A small network was shown many inputs. Here are its activations along a few directions, one row for each input.
In each table, some parts of the input vary, and every possible input appears once, in random order.
Descriptions start from the smaller parts, as in this example, which fits no table here: line(6) and (point or ring(9) or (values(3) and ring(8))).
Shared parts are said once, and a part with two or three values counts as separate values.
In the rows, zero is written as 100.

Other details of the inputs shift rows strongly along two fixed directions, in all tables alike. That doesn't count.

Rows:
row 1: 55, 131, 113, 118, 52, 126, 93, 46, 76, 127, 176, 79
row 2: 122, 117, 72, 129, 93, 132, 114, 73, 32, 88, 69, 121
row 3: 118, 135, 92, 125, 92, 129, 101, 121, 76, 72, 75, 144
row 4: 130, 54, 69, 59, 145, 69, 114, 167, 127, 121, 53, 75
row 5: 114, 132, 107, 130, 85, 117, 104, 102, 57, 65, 65, 128
row 6: 103, 126, 63, 120, 120, 102, 106, 113, 61, 134, 99, 113
row 7: 120, 113, 79, 122, 104, 126, 93, 116, 57, 60, 94, 147
row 8: 122, 111, 75, 137, 66, 119, 96, 77, 40, 106, 80, 117
row 9: 118, 70, 87, 78, 156, 34, 111, 158, 158, 138, 58, 92
row 10: 58, 101, 136, 101, 41, 146, 79, 46, 102, 93, 178, 94
row 11: 134, 46, 70, 63, 159, 51, 119, 177, 130, 119, 59, 83
row 12: 112, 114, 78, 110, 91, 130, 80, 103, 70, 78, 93, 141
row 13: 114, 138, 99, 118, 91, 127, 95, 109, 76, 76, 74, 133
row 14: 53, 106, 130, 100, 60, 144, 86, 38, 100, 76, 180, 105
row 15: 117, 76, 86, 70, 151, 29, 106, 140, 149, 139, 43, 77
row 16: 62, 106, 142, 101, 64, 139, 98, 41, 82, 68, 165, 93
row 17: 103, 135, 110, 129, 90, 122, 100, 93, 77, 65, 100, 134
row 18: 121, 133, 97, 142, 80, 93, 87, 120, 74, 81, 81, 144
row 19: 131, 78, 71, 73, 150, 46, 104, 170, 145, 139, 30, 96
row 20: 118, 116, 63, 159, 105, 141, 103, 85, 62, 102, 94, 123
row 21: 118, 49, 73, 70, 162, 48, 99, 155, 139, 132, 74, 95
row 22: 65, 80, 140, 55, 122, 56, 114, 76, 164, 130, 115, 37
row 23: 109, 124, 97, 109, 100, 96, 90, 102, 99, 96, 71, 120
row 24: 108, 113, 70, 113, 118, 102, 128, 136, 56, 123, 83, 95
row 25: 109, 130, 104, 135, 63, 115, 89, 108, 92, 78, 108, 137
row 26: 65, 73, 133, 57, 115, 73, 117, 91, 178, 126, 127, 45
row 27: 44, 94, 166, 74, 78, 95, 115, 47, 146, 105, 157, 47
row 28: 135, 67, 81, 76, 146, 12, 103, 168, 146, 152, 28, 75
row 29: 123, 94, 73, 104, 119, 112, 102, 134, 79, 76, 86, 131
row 30: 64, 47, 112, 54, 114, 69, 121, 41, 147, 167, 123, 21
row 31: 44, 76, 147, 57, 71, 119, 104, 33, 134, 100, 169, 36
row 32: 103, 115, 91, 122, 96, 118, 82, 87, 64, 70, 112, 145
row 33: 114, 126, 100, 138, 76, 100, 90, 115, 90, 82, 95, 139
row 34: 136, 47, 67, 61, 147, 28, 91, 160, 133, 145, 52, 75
row 35: 113, 103, 78, 100, 109, 108, 83, 105, 79, 93, 85, 125
row 36: 119, 108, 83, 128, 78, 123, 82, 121, 66, 77, 105, 149
row 37: 110, 143, 64, 135, 111, 130, 114, 108, 29, 102, 99, 126
row 38: 131, 69, 83, 76, 128, 39, 104, 175, 162, 148, 52, 83
row 39: 128, 92, 66, 143, 101, 109, 100, 105, 93, 133, 92, 87
row 40: 71, 104, 123, 98, 53, 134, 74, 59, 97, 95, 154, 97
row 41: 71, 76, 137, 56, 103, 84, 116, 95, 162, 128, 110, 42
row 42: 131, 66, 91, 76, 155, 39, 127, 179, 145, 126, 44, 78
row 43: 31, 91, 155, 71, 71, 98, 103, 39, 176, 113, 175, 53
row 44: 50, 99, 155, 68, 75, 105, 111, 48, 143, 106, 143, 41
row 45: 121, 112, 82, 119, 89, 99, 77, 106, 62, 82, 95, 134
row 46: 122, 109, 87, 115, 84, 142, 102, 120, 59, 64, 92, 137
row 47: 118, 103, 89, 125, 85, 110, 80, 114, 69, 81, 110, 141
row 48: 111, 86, 84, 109, 98, 110, 129, 87, 64, 107, 70, 86
row 49: 60, 135, 146, 106, 63, 128, 96, 27, 91, 73, 139, 88
row 50: 53, 73, 147, 58, 114, 49, 107, 66, 184, 140, 139, 39
row 51: 112, 117, 86, 107, 92, 140, 90, 99, 63, 68, 95, 132
row 52: 118, 106, 79, 102, 119, 102, 95, 107, 66, 73, 85, 121
row 53: 114, 129, 105, 121, 77, 132, 108, 113, 80, 69, 85, 129
row 54: 122, 118, 93, 116, 87, 96, 85, 137, 101, 108, 65, 123
row 55: 53, 74, 139, 57, 99, 77, 105, 74, 188, 141, 140, 46
row 56: 113, 113, 82, 111, 90, 140, 95, 102, 68, 65, 104, 136
row 57: 138, 46, 69, 70, 156, 21, 94, 176, 136, 144, 59, 85
row 58: 52, 108, 133, 96, 69, 123, 81, 25, 94, 82, 167, 94
row 59: 115, 128, 100, 130, 84, 126, 110, 126, 75, 63, 82, 137
row 60: 124, 97, 64, 133, 128, 122, 122, 98, 84, 112, 84, 92
row 61: 130, 57, 58, 64, 166, 37, 96, 157, 124, 133, 42, 91
row 62: 116, 134, 101, 135, 78, 92, 88, 106, 73, 85, 77, 134
row 63: 112, 114, 94, 119, 102, 122, 94, 92, 54, 62, 106, 139
row 64: 35, 74, 158, 56, 78, 105, 106, 29, 139, 101, 179, 31
row 65: 118, 92, 86, 96, 111, 104, 104, 119, 70, 81, 74, 109
row 66: 97, 141, 107, 134, 86, 110, 88, 82, 72, 75, 91, 140
row 67: 131, 61, 62, 63, 163, 49, 106, 151, 115, 117, 45, 83
row 68: 29, 72, 144, 58, 69, 119, 92, 29, 158, 113, 194, 52
row 69: 50, 62, 128, 88, 97, 119, 135, 38, 149, 139, 161, 7
row 70: 120, 114, 90, 115, 75, 118, 72, 95, 63, 84, 101, 127
row 71: 112, 102, 90, 112, 88, 134, 105, 112, 71, 60, 107, 130
row 72: 110, 138, 102, 116, 88, 121, 96, 90, 76, 72, 77, 124
row 73: 117, 120, 80, 111, 94, 134, 90, 95, 52, 64, 87, 134
row 74: 67, 130, 149, 109, 66, 124, 105, 51, 90, 73, 132, 89
row 75: 72, 77, 136, 58, 127, 55, 115, 89, 164, 130, 113, 46
row 76: 120, 133, 101, 128, 70, 106, 83, 105, 79, 90, 78, 128
Description of these inputs: line(4) and (values(3) or (values(2) and ring(8))).
- The inputs of row 72 and row 76 match in every part but the line(4) part. If row 22 is changed in the same way as row 72 into row 76, which row does it become? => row 62
- The inputs of row 21 and row 7 match in every part but the line(4) part. If row 58 is changed in the same way as row 21 into row 7, which row does it become? => row 52
- Change only the line(4) part in row 14. List by row number the other rows that result. => row 29, row 36, row 71
- Change only the ring(8) part in row 11. List by row number the other rows that result. => row 4, row 16, row 31, row 46, row 64, row 65, row 71
- Change only the values(2) part in row 75. List by row number the other rows that result. => row 63
- Change only the values(3) part in row 6. List by row number the other rows that result. => row 20, row 30
- Change only the values(2) part in row 17. List by row number the other rows that result. => row 7

Rows:
row 77: 92, 115, 102, 114, 89, 129, 94, 83, 88, 83, 121, 119
row 78: 90, 114, 102, 108, 82, 124, 97, 75, 66, 85, 121, 108
row 79: 104, 114, 103, 122, 78, 122, 101, 89, 83, 88, 103, 111
row 80: 97, 108, 110, 105, 78, 121, 87, 80, 84, 72, 106, 119
row 81: 103, 95, 109, 91, 97, 86, 96, 102, 118, 104, 88, 94
row 82: 99, 87, 95, 88, 105, 94, 95, 111, 110, 110, 113, 97
row 83: 162, 115, 46, 140, 125, 88, 97, 172, 50, 96, 30, 152
row 84: 100, 87, 93, 97, 116, 96, 105, 98, 107, 107, 104, 91
row 85: 88, 120, 118, 108, 86, 124, 101, 93, 81, 62, 119, 120
row 86: 95, 126, 102, 119, 90, 120, 104, 77, 76, 91, 101, 107
row 87: 103, 95, 102, 96, 96, 97, 102, 112, 120, 109, 95, 94
row 88: 91, 99, 103, 94, 100, 90, 105, 93, 100, 118, 103, 80
row 89: 99, 82, 93, 93, 107, 92, 101, 103, 101, 111, 109, 91
row 90: 100, 96, 103, 93, 100, 97, 109, 99, 106, 110, 89, 81
row 91: 103, 82, 96, 91, 104, 101, 105, 102, 108, 102, 103, 87
row 92: 97, 85, 102, 84, 103, 104, 108, 94, 103, 103, 100, 82
row 93: 98, 97, 98, 98, 99, 88, 98, 113, 113, 117, 104, 97
row 94: 98, 101, 99, 100, 108, 92, 103, 107, 121, 114, 100, 95
row 95: 96, 100, 107, 96, 106, 82, 98, 95, 118, 107, 91, 96
row 96: 99, 92, 94, 90, 119, 96, 109, 96, 101, 108, 95, 88
row 97: 96, 104, 116, 93, 108, 84, 110, 120, 117, 97, 94, 94
row 98: 97, 108, 105, 109, 78, 134, 93, 89, 88, 79, 118, 116
row 99: 101, 92, 98, 88, 115, 86, 95, 100, 113, 100, 95, 98
row 100: 94, 97, 102, 104, 106, 94, 108, 91, 113, 114, 105, 87
row 101: 97, 99, 107, 93, 98, 79, 90, 101, 111, 110, 98, 95
row 102: 101, 88, 97, 86, 107, 81, 89, 107, 105, 102, 97, 101
- The inputs of row 81 and row 80 match in every part but one. If row 100 is changed in the same way as row 81 into row 80, which row does it become? => row 84
- What is each input in this table made of? => values(2) and (point or (values(3) and line(4)))
- Change only the values(2) part in row 78. List by row number the other rows that result. => row 88
- Change only the values(2) part in row 83. List by row number the other rows that result. => row 89
- Change only the line(4) part in row 86. List by row number the other rows that result. => row 94, row 95, row 100
